A small network was shown many inputs. Here are its activations along a few directions, one row for each input.
Each table varies a few parts of the input and shows all the possible inputs, shuffled.
A made-up example of a description, with smaller parts first: one of 4 places along a line, together with either a single point or one of 11 places along a line or (one of 3 separate values, together with one of 8 places around a ring).
Shared parts are said once, and a part with two or three values counts as separate values.
In the rows, 128 means zero.

Rows:
r1: [ 66 120 153 121 116 113  96 125 197 156 175]
r2: [ 96 165 149 153 101 126  99  57 169 134 154]
r3: [158 110  87 147 161 206  69  83  96 172 109]
r4: [158  70 129  91 180 187  50 109 138 147 122]
r5: [197 177  41 132  78 157 132 108  74  94 184]
r6: [184  19  89 116 124  94  89 125 126 103 119]
r7: [ 80 103 149 115 151 113  48 173 151 139 143]
r8: [110 123  60  71  94 136 147 157 158  79 236]
r9: [ 80 128 193 110 163  99 154 203 120 116 105]
r10: [ 69 108 169 118 135 111  99 192 145 118  98]
r11: [ 81 110 128 132 150 181  91 117 208 138 202]
r12: [118  36  89 149 127  90  86 181 147  79 158]
r13: [ 98  92 129 129 179 174  44 168 164 124 165]
r14: [130  89  83 188  80  95 139  65 149  70 178]
r15: [138 175 155 181  81 136 138  99 101 148  76]
r16: [ 85 168 173 155  84 123 156  81 160 112 107]
r17: [138 153 152 134 148 124 180 133  63 159  48]
r18: [ 90 166 181 101 157  89 214 173 173 142 137]
r19: [166 211 166 151 140 114 206 131  94 152  87]
r20: [155 136 169  69 188  97 178 169 118 149  63]
r21: [ 57 124 174 124 100 111 149 147 189 134 129]
r22: [147 169  51 107  83 142 150  98 122  63 225]
r23: [ 97 185 200 144 118 111 214 103 129 111 118]
r24: [114 156 128 164 134 190  91  44 180 115 183]
r25: [140 122 106 137 131 144  76  93  88 190  84]
r26: [127  89 167  86 134 121 108 141 124 143  53]
r27: [111  53  96 157  84  85 128 136 196  95 201]
r28: [103 149 174 101 187  90 169 216 138 131 106]
r29: [115 205 176 129 150  99 227 121 140 126 120]
r30: [166 166 108 189 130 203  71  64 119 148 146]
r31: [ 67 144 194 116 135 104 207 164 158 132 136]
r32: [146 195 180 168 114 125 191 119  78 138  85]
r33: [135 112 192  81 164 107 164 157  99 139  63]
r34: [159 168 141 116 170 116 196 146  79 170  55]
r35: [183  65  43 176 110 110 103  98  88 127 103]
r36: [148 176 128 179  99 141  78  75 109 166 119]
r37: [186  86  56  37 124 146 106 154  99  93 164]
r38: [124 104  57  72 130 137 102 206 119  69 199]
r39: [130 127 129 141 114 140 129 116  83 167  40]
r40: [194 107  74 215  71 107 116  82 103 107 143]
r41: [138  86 140  83 150 125  59 121 133 164  92]
r42: [189 128  18  91 110 160 124 126  56 116 148]
- What is each input in this table made of? => one of 6 places around a ring, together with either one of 2 separate values or one of 5 places along a line
- Changing only the place on the ring of 6 turns r33 into r32. The same change can be made to r37. Which row results? => r5
- Changing only the place on the ring of 6 turns r10 into r39. The same change can be made to r13. Which row results? => r3
- Which other rows agree with r22 in the place on the ring of 6? List them by row number. => r2, r14, r16, r23, r24, r29

Rows:
r43: [194 158 132 130 170 137 160 129  58 170  62]
r44: [120 162 103 128  71  98 168 101 123 110 147]
r45: [155 140  91 191  76 147  93  30 123 133 143]
r46: [ 77 161 194 116 124 107 161 115 199 135 151]
r47: [152  39  60 132 118 149  36  92 131 136 122]
r48: [116 150 201 152 133 101 194 140 118 120  83]
r49: [ 61 147 159 120 138 136 136 145 199 129 196]
r50: [140 169 146 114 129 112 165 156  61 171  52]
r51: [ 90 133 133 168 116 111 149 159 170  98 191]
r52: [ 94 164 218 110 184 112 158 164 125 190  62]
r53: [ 81 163 219 105 160 122 178 125 148 149  94]
r54: [177  47  65  82 152 137  98 134 132 116 142]
r55: [ 98 152  76 131  88 134 144 136 133 103 187]
r56: [119  60  79  67 111 111 106 161 130 116 129]
r57: [ 75  59 160  62 167 112 100 168 199 138 136]
r58: [116 121  90  84 110 129  93 176 113  96 150]
r59: [184 151  95 142 108 130 160  72 122 110 165]
r60: [110 145 167 166 100  79 175 128 167 104 144]
r61: [ 72 119 169  79 167 126  88 182 185 121 157]
r62: [103  98 147 127 145 103  98 199 150  87 157]
r63: [180 108  79  99 150 158  83 149 112  99 169]
r64: [126 168 141 112 103 125 190 113  76 125  84]
r65: [173 155 133 171 133 154 101  94  67 192  35]
r66: [155 137  62 147 129 160 135 107 132 102 208]
r67: [132 134  62 193  93 178  74  69 135 124 178]
r68: [155 105  79 148 111 176  20 108 116 121 138]
r69: [190 160 131 126 141 154 182  86  77 128  92]
r70: [125 147 190 155 163  84 169 176  97 161  57]
r71: [163 149 126 176 107 172 115  42  79 148  72]
r72: [106  38 135 108 145  86 111 183 165 107 136]
- Changing only one part turns r48 into r51. The same change can be made to r69. Which row results? => r66
- What is each input in this table made of? => one of 5 places along a line, together with one of 6 places along a line
- Which other rows does r57 become when the place on the line of 5 takes its other values? List them by row number. => r47, r54, r56, r72

Rows:
r73: [182 171 111 180  76 124 192  81  71 125 113]
r74: [ 89 105 148 105 128  94 152 149 195  89 213]
r75: [115  56 136  62 164  97 113 193 171 113 148]
r76: [126  58  62 117 121 131  22 150 154 113 153]
r77: [ 96 183 208 177 131 122 183  81 121 169  85]
r78: [168 150  54 155  84 186 109  65 121 121 184]
r79: [ 71 196 205 123 152 108 199 171 162 115 142]
r80: [ 98 102  74 156  81 131  61 108 175  95 217]
r81: [ 95 146 192  79 185 111 160 214 139 142  78]
r82: [197 132  95 138 118 126 144 119  45 139  49]
r83: [183 100  57 106 131 182  57  82  82 123 130]
r84: [118 137 195 137 164 124 144 122 100 193  24]
- What is each input in this table made of? => one of 2 separate values, together with one of 6 places around a ring
- Changing only the choice among 2 separate values turns r78 into r83. The same change can be made to r80. Which row results? => r76
